These are the activations of a small neural network, seen along a few directions. Each row is one input.
In each table, some parts of the input vary, and every possible input appears once, in random order.
Descriptions start from the smaller parts, as in this example, which fits no table here: one of 8 places around a ring, together with either a single point or (one of 2 separate values, together with one of 4 places along a line) or one of 9 places around a ring.
Shared parts are said once, and a part with two or three values counts as separate values.

Other details of the inputs shift rows strongly along two fixed directions, in all tables alike. That doesn't count.

Rows:
R1: [-12 -20  -3  -9  -8  12   7   3  12  -9   8]
R2: [  4  21 -11  50  31  20 -16 -47 -43  31 -62]
R3: [-15  -9   1  -2   1   1   2   4  19  -3  14]
R4: [ 92  44  57 -43 -39 -70  53  56 -48  30 -30]
R5: [-12 -11   3  -9   6   7  -5   8   6 -11  16]
R6: [ -9 -16  -3  -5  -2   2   9  -2  17  -2  11]
R7: [-16  -5   0  -8  -7  -3 -10   1  15  -5  14]
R8: [  1  29 -11  56  15  17 -26 -44 -44  35 -61]
R9: [-12 -13   0  -7  -4  -4 -10  -6   9 -16  12]
R10: [-10  -8   1  -4  12   0  -4   2  13  -6  20]
R11: [-19 -12   0  -5  -4  12  -2   9  14 -10  11]
R12: [  7  24 -11  51  18  15 -23 -50 -52  29 -66]
R13: [-19  -8   0  -8  -1   9  -3   8  12  -8  10]
R14: [-15 -18  -5  -5 -13   1  -1  -7  15  -9  14]
R15: [ -9 -14   2 -10   8  -2  -1  -1  15 -12  13]
R16: [  9   6 -27   6  -6  21   3   4  15 -22  33]
R17: [-18  -7   0  -5   5   2  -3   2  21  -3  15]
R18: [-13 -10   0  -7   1  -4 -12   1  11  -9  22]
R19: [-11 -16   2 -13   0   9   1   4   7 -15   6]
R20: [ 76  44   7 -24 -13 -45  40  53 -11  13  -2]
Each input here is: either one of 2 separate values or (one of 3 separate values, together with one of 6 places around a ring).
Change only the choice among 3 separate values in R5. List by row number the other rows that result. -> R10, R18

Rows:
R21: [ 43  28  30  -9  -1 -30  24  16 -39  31 -44]
R22: [-16 -19   2   3  14  19  -3 -11  -2   0 -10]
R23: [ -5   0 -17   9  22  19  -3  -4   5  -9  -4]
R24: [-22  -2   2   8  16   1 -20 -13   9   5  -2]
R25: [ 39  31  29  -3   1 -36  16  16 -36  37 -39]
R26: [-19 -41   1 -64 -32  -1  23  52  65 -54  86]
R27: [ -4   0 -21  12   7  11 -15 -14   2  -7   7]
R28: [ 44   5  29 -65 -30 -58  50  79  28 -11  53]
R29: [-22  -3   2   8   8  -1 -18 -19   3   3   2]
R30: [ -7   7 -18  18  12   8 -14 -16   5  -4  12]
R31: [ -6   6 -16  17  18   8 -14  -7  11  -1   8]
R32: [-18 -10  -2   6   4   2 -20 -19  -1  -1  -4]
R33: [-18 -12   2   4   2  10 -16 -16  -4  -9  -7]
R34: [ 68  46  17   6 -19 -28  23  15 -51  25 -39]
R35: [ -3  -4 -15   9  13  27  -1  -5   3  -8  -2]
R36: [-22 -16   1   5   1  19  -8 -11  -6  -4  -8]
R37: [-23 -15  -3  15 -17  11  -3 -25   1   6  -8]
R38: [-10  -1 -22  19 -18  20   0 -17   7   0   0]
Describe the family of inputs behind these rows. -> one of 2 separate values, together with either a single point or one of 8 places around a ring
Change only the choice among 2 separate values in R22. List by row number the other rows that result. -> R35
Change only the place on the ring of 8 in R30. List by row number the other rows that result. -> R23, R26, R27, R28, R31, R34, R35
